These are the activations of a small neural network, seen along a few directions. Each row is one input.
Each table varies a few parts of the input and shows all the possible inputs, shuffled.
Descriptions start from the smaller parts, as in this example, which fits no table here: ring(5) and (point or line(9) or (values(3) and line(6))).
Shared parts are said once, and a part with two or three values counts as separate values.

Other details of the inputs vary at random and push rows far along two fixed directions, the same in every table; ignore that.

Table:
row 1: [ 0.01 -2.93 -0.35  0.36  0.18  1.05  0.96 -0.59 -0.56 -0.31  0.43  0.59
  1.68]
row 2: [ 0.42 -2.91  0.39  0.92  0.32  1.11  0.96 -0.22  0.30 -1.03 -0.20  0.11
  1.48]
row 3: [ 0.24 -2.57  1.17  0.43  0.51  1.37  1.49  0.89 -0.59 -1.48 -0.58  0.58
  0.86]
row 4: [ 2.59 -1.66 -0.56  0.27  3.40 -0.94 -0.88  1.21 -0.04 -1.34 -0.38 -0.75
  4.04]
row 5: [-5.89 -1.18 -0.79  0.78 -4.99  2.53  3.01 -2.12 -5.69  0.66 -2.13 -0.66
 -6.43]
row 6: [-0.67 -4.00 -0.24  0.49  0.03  0.38  2.12 -0.25 -1.58 -1.10  0.20  0.40
  1.75]
row 7: [ 0.50  6.58  0.91 -0.48 -1.70 -0.59 -3.04 -0.93  3.45  2.04  0.94  1.01
 -1.98]
row 8: [ 1.99 -1.97  0.27  0.45  3.70 -0.84 -1.40  1.33  0.14 -1.61  0.00 -1.01
  3.70]
row 9: [ 2.97 -1.28 -0.67 -0.33  3.64 -1.40 -0.31  1.71  0.53 -1.18  0.19 -0.48
  3.52]
row 10: [ 0.11  6.19 -0.35 -0.96 -2.09 -0.95 -2.88 -1.54  3.55  3.21  1.92  0.88
 -1.17]
row 11: [ 2.69 -2.41  0.14  0.09  3.57 -0.65 -1.54  1.22  0.42 -1.67  0.09 -0.97
  3.29]
row 12: [ 0.51 -2.95  0.41  0.82  1.16  0.51  1.81  0.62  0.41 -1.41  0.26  0.63
  1.87]
row 13: [ 0.71  6.59 -0.33 -1.38 -0.16 -2.45 -3.16 -0.15  2.71  2.91  0.93 -1.12
 -2.74]
row 14: [-6.39 -1.25 -0.68  0.57 -4.69  1.97  4.15 -1.50 -5.89  0.14 -1.88 -0.56
 -6.53]
row 15: [-0.55 -2.00  0.37  0.35  0.34  1.11  0.31  0.33 -1.56 -1.99  0.12  1.29
  1.27]
row 16: [-6.88 -1.68 -0.67  0.65 -5.37  2.89  4.34 -1.44 -6.43  0.77 -2.55 -1.05
 -7.01]
row 17: [ 2.32 -2.22  0.21 -0.25  3.47 -0.62 -0.92  1.98  0.45 -1.29  0.14 -1.03
  3.09]
row 18: [ 2.64 -2.09 -0.67 -0.14  2.97 -1.54 -0.25  1.35 -0.19 -1.35 -0.38 -0.75
  3.33]
row 19: [ 2.90 -1.95 -0.64 -0.44  3.27 -0.69 -0.46  1.91  0.29 -1.12 -0.19 -0.70
  3.53]
row 20: [ 0.20  6.11  0.33 -0.78 -2.47 -1.55 -2.24 -1.25  4.10  2.77  1.09  0.65
 -2.33]
row 21: [-6.07 -1.43 -0.21  1.74 -4.38  2.05  4.90 -1.45 -5.33  0.69 -2.21 -1.24
 -6.75]
row 22: [ 1.50  6.73 -1.04 -1.50 -0.76 -1.85 -3.70 -1.04  2.66  3.11  0.24 -1.06
 -1.99]
row 23: [ 0.28  6.09  0.34 -0.31 -1.85 -0.82 -2.67 -1.29  4.22  2.59  1.18  0.49
 -1.47]
row 24: [ 0.40  6.06  0.30 -1.07 -1.96 -0.52 -2.17 -0.85  4.34  3.25  0.99  0.75
 -2.35]
row 25: [ 1.16 -2.62  1.11  0.65  1.17  1.19  0.31  0.49  0.07 -1.77 -0.16  1.02
  1.76]
row 26: [ 0.60  6.80  0.99 -1.04 -2.17 -1.43 -2.75 -0.78  3.45  2.25  1.06  1.25
 -2.81]
row 27: [ 0.04 -3.28 -0.13  0.09  0.89  0.46  1.92  0.11 -0.58 -1.07  0.83  0.75
  2.18]
row 28: [-0.51 -3.44  0.44  0.03  0.10  0.67  1.40  0.63 -2.23 -2.69 -0.30  1.30
  1.16]
row 29: [-0.32 -3.07 -0.16  0.01  0.30  1.18  1.76  0.03 -0.83 -0.34  0.23  0.51
  1.70]
row 30: [ 2.51 -2.23  0.12 -0.03  3.58 -1.63 -1.06  1.58  0.44 -1.65  0.13 -0.83
  3.33]
Each input here is: ring(5) and (values(2) or line(4)).
Q: The inputs of row 11 and row 30 match in every part but the ring(5) part. If row 25 is changed in the same way as row 11 into row 30, which row does it become?
A: row 26
Q: Which other rows agree with row 10 in the ring(5) part? List them by row number.
A: row 4, row 7, row 8, row 15, row 23
Q: Change only the line(4) part in row 16. List by row number the other rows that result.
A: row 3, row 24, row 29
Q: Change only the values(2) part in row 17. List by row number the other rows that result.
A: row 19
Q: Which other rows agree with row 21 in the ring(5) part? List them by row number.
A: row 9, row 12, row 13, row 14, row 27
